Each row below holds a small network's activations on one input, seen along a few directions.
In each table, some parts of the input vary, and every possible input appears once, in random order.
A made-up example of a description, with smaller parts first: one of 8 places around a ring, together with either a single point or one of 11 places along a line or (one of 2 separate values, together with one of 6 places along a line).
Shared parts are said once, and a part with two or three values counts as separate values.
(in the rows, 128 means zero)

Other details of the inputs shift rows strongly along two fixed directions, in all tables alike. That doesn't count.

Table:
R1: [171  92 178 152 172  95 146 114 107 157 167 121 115 127]
R2: [133 157 126 123 121 167 134 129 132  94 116 133 116 117]
R3: [132 129 176 142 148 161 123 139 100 133 159 114  85 115]
R4: [139  95 136 118 130  19 109 126  95 173 155 131 147 138]
R5: [123 132 124 150 127 181 144 130 145 113 119 135 131 115]
R6: [104 134  75 141 104 176 113 143 167  96  82 131 162 127]
R7: [100 149  71 141 103 165 131 135 173 109  72 148 166 116]
R8: [133 146 203 148 162 182 146 134 103 140 154 130  69 101]
R9: [143  85 112  97 131  17 104  99 107 144 166 120 145 164]
R10: [146 125 152 150 142 166 154 135 140 128 116 132 116 111]
R11: [147 157 166 131 151 170 150 118 125 117 139 136  85 112]
R12: [129 119  93 107 113  73 109 115 130 126 133 132 141 155]
R13: [124 119  95  94 100  33 114 114 140 155 115 100 207 179]
R14: [105 131  48  94  91  87  93 123 148 101  94 129 174 145]
R15: [157 123 192 120 141 105 148 101 114 167 171  93 131 163]
R16: [119 143 162 133 131 160 142 147 124 139 125 139  96 107]
R17: [140 144 145 130 136 169 127 123 120 102 131 125  96 133]
R18: [135 104 171 138 145  93 120 123  88 157 180 118  98 136]
R19: [134 103 128 146 143 118 125 121 134 134 148 121 134 140]
R20: [130 137 102 107 112  94 134 132 146 123 104 148 136 135]
R21: [129 127 193 139 153 184 130 124  96 135 174 114  72 108]
R22: [155 127 130 115 134  89 129 113 115 139 134 137 124 135]
R23: [ 91 182  63 113  92 188 127 141 167  75  70 149 144 119]
R24: [128 140 172 140 141 177 136 142 101 129 144 124  90 107]
R25: [122 132 108 140 121 148 145 141 164 122  97 140 142 116]
R26: [ 90 146  90 113 107 135 115 152 135 123 107 141 148 118]
R27: [145 150 154 129 135 152 153 131 128 112 113 135  94 118]
R28: [122  85  77 126 114  70 108 115 132 137 124 116 177 146]
R29: [ 80 147  64 135 104 208 117 139 179  83  75 131 163 116]
R30: [109 133 105 116 110  99 123 154 128 142  98 139 141 121]
R31: [123 133 167 136 138 176 121 129 103 127 152 108  90 104]
R32: [157  74 118 132 142  39 126 115 111 161 158 123 160 149]
Each input here is: one of 2 separate values, together with either a single point or (one of 3 separate values, together with one of 5 places along a line).
The inputs of R1 and R7 match in every part but the choice among 2 separate values. If R2 is changed in the same way as R1 into R7, which row does it become?
> R23
Change only the choice among 3 separate values in R6. List by row number the other rows that result.
> R3, R17
Change only the choice among 3 separate values in R24. List by row number the other rows that result.
> R2, R32

Table:
R33: [158 105  97 106 122  46 113 118 131 126 122 137 145 149]
R34: [ 53 157  56 113  80 161  93 162 173 104  59 137 161 123]
R35: [119  99 114 109 126  48  89 109  95 153 156 112 148 142]
R36: [145 173 167 155 136 233 152 151 134 111  99 148  91  80]
R37: [ 81 157  45 130  97 161 135 128 188  94  65 145 190 143]
R38: [152 143 181 116 148 148 132 118 112 123 149 105  82 139]
R39: [116 148  87  98  96 131 121 137 145  96  86 133 146 142]
R40: [124 117  98 100 118  46 121 116 130 148 150 146 154 153]
R41: [148 125 124 131 124 149 143 116 148 109 116 104 136 138]
R42: [165 129 232 137 173 122 149 123  76 171 181 110  79 125]
R43: [111 142 151 167 139 252 149 145 165 105 115 114 102  97]
R44: [141 101 118 136 130  49 139 121 130 159 128 116 181 142]
R45: [113 149 130 118 117 140 128 122 131 133 135 139 117 147]
R46: [112  91  99 113 116  53 110 145 122 154 140 129 145 141]
R47: [117 151 148 164 133 242 142 159 145  96 108 145  77  90]
R48: [160 108 175 154 160 142 127 113  83 130 170 130  86 113]
R49: [125 140 146 121 121 138 145 133 119 144 113 129 119 108]
R50: [174  84 206 169 183 130 146  97  73 154 206  91  93 133]
R51: [113 144  78 117 117 123 126 125 162 109  98 166 150 120]
R52: [132  96 110 110 124  48  98 123  96 142 166 124 157 135]
What do these inputs look like to the network?
> one of 4 places along a line, together with one of 5 separate values
The inputs of R45 and R37 match in every part but the place on the line of 4. If R35 is changed in the same way as R45 into R37, which row does it become?
> R50
Change only the choice among 5 separate values in R36. List by row number the other rows that result.
> R33, R47, R48, R51
